These are the activations of a small neural network, seen along a few directions. Each row is one input.
In each table, some parts of the input vary, and every possible input appears once, in random order.
A made-up example of a description, with smaller parts first: ring(5) and (point or line(11) or (values(2) and line(6))).
Shared parts are said once, and a part with two or three values counts as separate values.
In the rows, zero is written as 128.

Other details of the inputs vary at random and push rows far along two fixed directions, the same in every table; ignore that.

Rows:
x1: 57 154 131 108 133 80 47 70 156 107 108 114 161 109 117
x2: 126 116 166 141 126 123 157 137 165 134 146 116 152 81 100
x3: 146 129 172 146 99 136 95 131 155 161 159 122 119 99 108
x4: 114 137 57 102 117 119 99 94 108 84 91 157 133 195 168
x5: 114 95 176 119 120 125 133 134 143 135 155 134 113 71 107
x6: 116 119 35 100 132 94 124 107 93 86 105 127 152 177 165
x7: 42 159 126 99 168 85 85 76 147 106 138 114 172 88 131
x8: 147 109 160 143 120 116 118 131 159 148 171 119 119 77 124
x9: 98 176 73 122 175 117 105 108 106 120 72 126 113 174 138
x10: 138 143 178 159 107 132 127 130 148 151 144 120 156 105 91
x11: 86 116 111 76 119 85 80 42 153 67 149 126 201 112 151
x12: 111 150 181 123 123 159 121 142 134 148 159 130 123 104 79
x13: 133 94 191 135 120 152 116 150 137 93 190 103 148 123 142
x14: 112 133 184 142 102 147 139 134 147 152 134 120 151 103 96
x15: 140 171 177 135 124 134 116 141 151 151 164 123 130 108 88
x16: 145 118 170 132 121 100 129 134 158 139 163 125 120 77 116
x17: 199 78 92 108 121 150 180 173 108 127 123 145 117 168 149
x18: 155 106 130 139 123 163 153 164 91 159 92 149 58 154 126
x19: 70 126 101 83 114 79 74 60 163 59 159 143 191 113 151
x20: 168 125 121 162 129 161 181 167 112 157 82 132 93 164 118
x21: 139 166 166 144 123 149 105 135 152 159 173 117 132 106 95
x22: 185 111 112 171 146 137 200 163 107 155 106 134 99 140 142
x23: 103 126 99 138 152 142 78 112 76 82 94 112 137 212 182
x24: 184 115 93 118 82 158 164 178 96 134 122 136 104 194 128
x25: 97 156 61 118 196 98 127 106 111 109 83 125 115 150 155
x26: 114 148 76 137 155 92 87 97 95 127 65 134 107 171 159
x27: 141 150 164 131 143 116 139 142 155 140 177 121 130 85 105
x28: 116 128 187 119 97 133 115 137 152 150 140 126 116 98 104
x29: 157 104 117 154 142 151 210 164 105 153 94 134 95 134 145
x30: 113 147 63 168 156 124 104 88 92 136 68 121 139 173 156
x31: 118 106 177 115 117 116 140 140 157 141 149 126 114 74 121
x32: 186 125 93 118 77 163 158 184 102 117 116 147 90 174 140
x33: 141 117 155 164 123 132 141 126 156 150 167 112 156 79 115
x34: 86 171 81 120 170 125 110 106 95 128 74 128 112 171 149
x35: 194 98 104 110 101 166 156 172 103 138 111 145 116 192 135
x36: 141 145 154 140 141 133 129 137 157 148 187 114 131 81 111
x37: 154 112 128 163 127 177 180 161 86 161 88 142 91 158 116
x38: 128 125 65 96 122 124 105 78 99 91 82 142 142 196 168
x39: 174 100 114 135 143 129 181 172 123 146 98 138 58 136 144
x40: 109 129 170 117 141 140 143 141 140 136 172 128 124 79 97
x41: 110 101 174 142 125 138 155 130 138 136 152 127 150 74 98
x42: 71 139 91 83 105 76 69 80 148 56 155 124 196 98 144
Each input here is: values(2) and (point or ring(5) or (values(3) and line(5))).
Question: Changing only the values(2) part turns x17 into x35. The same change can be made to x2. Which row results?
Answer: x20
Question: Change only the values(3) part in x34. List by row number the other rows that result.
Answer: x14, x28
Question: Start at x5 and move only the line(5) part, one step at a time. The first step leads to x31. Which rows follow, in order?
Answer: x39, x16, x8
Question: Change only the line(5) part in x12. List by row number the other rows that result.
Answer: x9, x15, x21, x34

Rows:
x43: 222 86 84 122 79 183 197 199 89 120 113 156 87 217 162
x44: 185 104 201 91 39 159 138 182 179 124 223 137 134 106 96
x45: 83 140 27 125 201 64 119 70 99 99 61 130 120 139 180
x46: 198 92 92 158 157 157 231 189 81 149 91 138 64 154 159
x47: 47 138 152 117 147 66 65 58 181 99 178 102 210 42 119
x48: 145 158 238 143 104 163 137 176 178 196 183 124 93 52 47
x49: 184 102 87 137 168 134 218 184 95 158 88 153 34 143 156
x50: 156 154 238 161 110 166 133 169 173 190 188 108 120 68 60
x51: 227 65 96 127 75 190 198 197 81 126 101 153 87 220 157
x52: 63 191 55 143 203 92 78 78 86 130 40 118 106 163 155
x53: 40 113 173 123 136 79 74 54 170 94 164 103 222 47 111
x54: 75 134 146 76 77 92 32 68 176 67 196 113 234 106 120
x55: 180 104 201 83 40 159 137 171 179 123 221 149 130 103 89
x56: 59 162 70 159 190 111 80 59 74 126 31 117 141 180 155
x57: 57 176 60 155 196 105 85 66 79 120 41 118 139 180 154
Question: What is each input in this table made of?
Answer: values(3) and line(5)
Question: Changing only the line(5) part turns x55 into x44. The same change can be made to x49. Which row results?
Answer: x45
Question: Change only the values(3) part in x43. List by row number the other rows that result.
Answer: x46, x57
